Each row below holds a small network's activations on one input, seen along a few directions.
In each table, some parts of the input vary, and every possible input appears once, in random order.
Descriptions start from the smaller parts, as in this example, which fits no table here: values(3) and (point or line(11) or (line(4) and ring(5))).
Shared parts are said once, and a part with two or three values counts as separate values.
In the rows, zero is written as 128.

Other details of the inputs shift rows strongly along two fixed directions, in all tables alike. That doesn't count.
These rows show it; all are for the same input, with only those details redrawn:
[130 128  92 147  77 128  93 125  84 135  84 143  91]
[131 110  82 147 115 124 113 134 132 171 118 145 170]
[135 119  88 143  93 125 103 135 104 144 104 143 134]
[129 110  88 154 119 129 113 135 130 170 124 145 173]
[131 150 157 140  90 135 101 127 149  99 117 121  77]
[134 117  95 150  96 133 105 134 100 151 106 135 125]
[127 147 161 137  96 133 102 135 160  95 123 116  85]
[129 148 128 132  77 130  87 126 114 108 106 131  73]

Rows:
row 1: [103 162 183 109 121 131 115  95 115 114 134  97  82]
row 2: [114 161 189 110 146 127 132 101 106 105 133 113  55]
row 3: [146 150 146 136 108 138 116 143 129  89 106 121  90]
row 4: [137 108  74 149 114 126 110 135 115 168 106 142 173]
row 5: [123  97  88 112 138 154 133 130  87 139 119 127 158]
row 6: [141  92  94 135 151 121 152 125 130 139 122 139 190]
row 7: [121 149 167  98 154 128 145 125 152  97 173 118  81]
row 8: [134 123 131 150 161 108 165 153 171 153 128 151 193]
row 9: [147  92  72 129 123 136 134 139  93 137 113 124 150]
row 10: [115 141 191 118 151 125 144 116 151  83 151 121  84]
row 11: [143 125 157 126 118 110 128 120 114  93 136 136  93]
row 12: [126 139 119 120 115 132 155 151 126 135 134 145 101]
row 13: [109 147 123 119 200 120 180 138 140 173 179 126 184]
row 14: [115 151 226 113 221 121 161 138 234 128 203  86 232]
row 15: [137  96  68 130 118 118 127 125 121 158 124 125 173]
row 16: [153 104  94 141 143 127 138 132 139 161 103 155 184]
row 17: [128 149 169 125 163 108 185 146 203 100 195 115 149]
row 18: [126 110 110 110 124 147 121 106  81 109 109 135 109]
row 19: [114 152 183  96 150 130 119 104 122 103 127 105  85]
row 20: [110 108 108 109 101 142 107 108  83 127 108 122  90]
Question: Describe the family of inputs behind these rows.
Answer: line(4) and line(5)
Question: Change only the line(4) part in row 9. List by row number the other rows that result.
Answer: row 3, row 5, row 14

Rows:
row 21: [142  99  75 139 137 116 151 147 134 153 131 143 180]
row 22: [131 116 112 136 103 130 116 136 137 130 126 130 143]
row 23: [142  85  77 139 111 139 107 127 102 137  93 137 161]
row 24: [119 128 107 147 142 118 135 133 134 171 140 138 166]
row 25: [134 112  86 121 145 126 155 141 113 140 136 137 143]
row 26: [119 120 140 105 142 129 121 100  81 125 115 126 113]
row 27: [134 122  95 150 125 121 134 137 122 167 109 149 171]
row 28: [139 158 180 136 139 116 153 143 183  90 149 129 118]
row 29: [123 131  97 147 139 118 135 141 115 177 125 140 170]
row 30: [120 145 208 110 174 124 138 113 157 106 148 105 133]
row 31: [126 122  91 137 124 126 110 116 109 178 110 139 154]
row 32: [114 149 156 100  89 146 113 117  89  80 127 109  26]
row 33: [119 117  78 140 126 122 125 140 114 174 130 134 166]
row 34: [116 126 173 114 179 126 144 109 166 114 157  92 166]
row 35: [133 154 177 124 172 120 169 144 189 110 170 129 143]
row 36: [115 115  83 115 131 132 139 129  86 152 122 132 131]
row 37: [132 106  80 142 115 123 124 139 126 162 114 140 170]
row 38: [133 122  90 120 133 126 147 130  87 135 122 156 110]
row 39: [112 167 202 114 150 128 147 131 165 100 155 115  94]
row 40: [139 131 101 123  82 123 122 124  68 104  95 156  55]
row 41: [112 136 118 106 108 132 122 119  67 126 111 143  64]
row 42: [140 127 177 145 140 129 121 121 183  97 128 122 130]
row 43: [131 116 105 148 128 120 133 131 144 159 121 146 167]
row 44: [140 141 196 145 142 130 125 131 190  89 129 115 130]
row 45: [123 153 153 113  73 149  73 113 104  94 116 110  51]
row 46: [140  99 119 145 139 130 122 132 161 127 117 124 177]
row 47: [118 118  84 132 108 134 113 137 103 158 130 133 144]
row 48: [143 125 168 135 142 119 153 146 209  97 175 112 150]
row 49: [121 152 180 132 142 126 114 129 200 116 157  95 144]
row 50: [128 138 126 139 129 124 113 123 127 159 116 128 142]
row 51: [117 147 166  89  83 152  91  86  54  57 102  96  11]
row 52: [137 117  96 108 102 140 133 131  77 111 121 135  74]
Question: Describe the family of inputs behind these rows.
Answer: line(4) and (values(2) or line(6))
Question: Changing only the line(4) part turns row 46 into row 42. The same change can be made to row 21. Which row results?
Answer: row 40
Question: Change only the line(4) part in row 26. List by row number the other rows that result.
Answer: row 30, row 34, row 51
